Each row below holds a small network's activations on one input, seen along a few directions.
Each table varies a few parts of the input and shows all the possible inputs, shuffled.
A made-up example of a description, with smaller parts first: one of 5 places around a ring, together with either a single point or (one of 2 separate values, together with one of 4 places along a line) or one of 11 places along a line.
Shared parts are said once, and a part with two or three values counts as separate values.
In the rows, 128 means zero.

Other details of the inputs shift rows strongly along two fixed directions, in all tables alike. That doesn't count.

Table:
r1: [132 105 100  95 148 130 183 154 163 133 168]
r2: [ 92 139 116 110 123 159 102 163 128  71 137]
r3: [110 140 167 167 102 129  48 128  60 112  80]
r4: [152 116 126 140 143 115 137 112 126 157 115]
r5: [132 106 107  97 155 127 186 154 160 136 160]
r6: [158 140 130 145 130  86 153 129 119 145 134]
r7: [168 132 131 133 111 116 143 120 120 158 144]
r8: [126 146 144 145 101 133  98 115 119 126  95]
r9: [124 136 134 136 140 138 119 111 133 122 131]
r10: [132 139 134 146 117 134  73 116 112 117 110]
r11: [150 117 134 121 114  92 138 120 131 151 128]
r12: [141 119 137 141 144 119 140  96 123 157 126]
r13: [129 128 109 118 135 138 121 127 146 118 134]
r14: [116 112 121 105 157 134 193 136 154 128 175]
r15: [149 117 152 159 117 103  99 128  86 159 101]
r16: [135 115 145 141 127 112 126 124  98 151 118]
r17: [130 134 107  88 139 143 186 121 182 131 154]
r18: [147 127 138 144 132 120 119 102 134 150 135]
r19: [ 99 154 104 106 133 144 149 153 146 114 145]
r20: [152 119 132 144 130 116 110 117 121 153 103]
r21: [ 94 131 110 101 119 145 156 140 149  96 134]
r22: [ 59 154 120 106 130 182  95 172 125  32 129]
r23: [121 139 146 145  96 132 104 118 113 127  97]
r24: [118 133 134 137 141 138 123 111 129 119 124]
r25: [ 70 149 113 101 103 155  99 160 127  48 105]
r26: [144 116 130 138 144 117 141 103 123 158 119]
r27: [159 113 122 137 132 114 126 114 134 159 124]
r28: [152 110 131 134 124 109 130 132 126 162 146]
r29: [122 127 138 132 126 131 117 139 123 121 144]
Description of these inputs: either one of 3 separate values or one of 6 places along a line or (one of 2 separate values, together with one of 10 places around a ring).

Table:
r30: [120 123 129 120 129 123 139 152 121 122 146]
r31: [110 126 136 127 134 134 145 128 126 121 138]
r32: [ 94 163 143 144  87 157  39 130  96  72  73]
r33: [120 133 131 127 141 138 134 125 133 122 146]
r34: [114 159 121 122  93 128 107 144 123  95  98]
r35: [125 129 126 117 112 127 140 139 137 123 139]
r36: [115 117 124 123 146 134 138 123 131 122 126]
r37: [124 135 127 120 118 136 137 122 144 123 138]
r38: [123 137 126 120 121 135 135 127 140 122 143]
r39: [116 133 134 126 133 140 140 116 138 123 139]
r40: [119 133 123 124 140 145 136 111 143 126 124]
r41: [117 123 128 128 145 132 137 137 121 121 142]
r42: [116 125 132 120 125 125 143 147 123 123 144]
r43: [158 125 136 143 115 114 122  96 132 170 115]
r44: [127 128 119 126 151 145 128 116 143 123 126]
r45: [112 143 109 117 128 157  98 135 141  89 110]
r46: [129 129 122 118 120 125 134 148 132 123 145]
r47: [148 124 152 152 126 116 127  89 119 166 121]
r48: [121 115 122 115 133 127 136 139 130 123 127]
r49: [131 127 118 118 124 126 132 150 132 123 142]
r50: [138 120 110 118 131 126 126 145 141 123 133]
r51: [136 130 114 120 136 135 127 131 140 121 136]
r52: [124 116 119 127 154 133 132 132 129 121 133]
r53: [129 126 115 116 129 137 128 117 149 124 125]
r54: [117 123 133 120 122 126 145 143 126 123 139]
r55: [114 126 133 128 141 131 140 136 121 121 145]
r56: [194 105 144 153 129  83 153  91 129 218 152]
r57: [123 121 124 121 133 125 136 153 121 122 143]
r58: [164 119 167 181 102  93  58 113  69 172  78]
r59: [117 122 129 118 125 128 145 138 127 123 131]
r60: [173 101 161 158 135  82 168  93 114 215 154]
r61: [138 126 110 120 138 135 122 127 148 122 132]
r62: [143 148 166 173  78  93  67 120  68 145  68]
r63: [115 135 134 127 136 140 138 121 134 122 144]
r64: [130 124 118 127 153 140 125 121 142 121 133]
r65: [137 125 113 118 129 126 130 149 133 122 137]
r66: [121 120 120 126 152 137 135 127 130 122 126]
r67: [128 118 120 120 138 125 135 152 122 121 138]
r68: [120 122 122 117 129 130 142 138 131 127 125]
r69: [147 137 166 172  76 105  53 114  76 149  76]
r70: [128 128 121 127 150 139 129 125 135 120 137]
r71: [135 124 110 116 129 131 130 140 142 124 126]
r72: [128 135 123 121 126 134 131 130 139 122 145]
r73: [128 128 115 114 119 132 137 134 143 128 124]
r74: [ 85 153 145 151 108 155  47 135  84  77  67]
r75: [110 126 132 125 137 137 145 122 127 121 130]
r76: [187 104 150 149 113  75 162 104 125 216 153]
r77: [116 142 125 123 129 124 155 124 130 119 120]
r78: [122 131 126 127 145 139 131 126 133 122 143]
r79: [121 125 123 122 145 141 132 111 143 123 126]
r80: [129 114 117 120 141 126 130 148 129 121 133]
r81: [129 151 116 116 112 125 144 119 148 119 120]
r82: [122 121 123 127 150 133 136 137 122 119 137]
r83: [129 121 114 113 123 128 132 135 142 124 126]
r84: [122 149 123 122 128 130 148 113 142 120 121]
Question: What do these inputs look like to the network?
Answer: one of 5 places around a ring, together with either a single point or one of 10 places around a ring
Question: The inputs of r59 and r47 match in every part but the place on the ring of 5. If r54 is changed in the same way as r59 into r47, which row does it become?
Answer: r39
Question: Which other rows agree with r69 in the place on the ring of 5? List them by row number.
Answer: r34, r35, r46, r49, r50, r65, r71, r73, r76, r83
Question: Which other rows does r41 become when the place on the ring of 10 takes its other values? List them by row number.
Answer: r31, r36, r52, r55, r60, r66, r74, r75, r82

Table:
r85: [161 132 190 192  82  94  45  68  83 184  71]
r86: [ 58 158 117 114 114 193  72 143 123  47  79]
r87: [ 95 124 105  80 131 124 201 183 146  86 141]
r88: [162 127 170 188 102 109  62  82  72 190  64]
r89: [ 79 151 133 124 108 171  74 126 126  78  86]
r90: [112 131  83  90 181 157 190 131 170 103 156]
r91: [191 105 115 112 113  54 201 117 149 219 176]
r92: [205 110 120 135 133  88 194 132 164 233 184]
r93: [190  61 120 127 151  64 196 127 140 209 152]
r94: [106  94  99  86 175 149 156 172 154 100 180]
r95: [103 131 100  85 157 154 185 119 194  92 167]
r96: [ 71 143 148 139 118 163  64 171  79  64 135]
r97: [172 136 179 206  96  90  47  71  79 170  82]
r98: [159 122 122 130 161 111 175  94 159 156 158]
r99: [ 91 155 120 136 129 168  71 135 102  78  78]
r100: [116 135  90  90 181 152 186 129 175  96 160]
r101: [185 122 154 153  74 103  81 112 101 164 113]
r102: [ 49 166 139 118 100 160 104 190  88  34 121]
Question: What do these inputs look like to the network?
Answer: either one of 3 separate values or one of 5 places around a ring or one of 10 places around a ring
Question: A walk changes only the place on the ring of 10. It starts at r95 and steps to r97. List the rest of the walk in order.
Answer: r98, r100, r90, r99, r88, r86, r89, r85
Question: A walk changes only the place on the ring of 5. It starts at r87 and steps to r93. List the rest of the walk in order.
Answer: r94, r96, r102
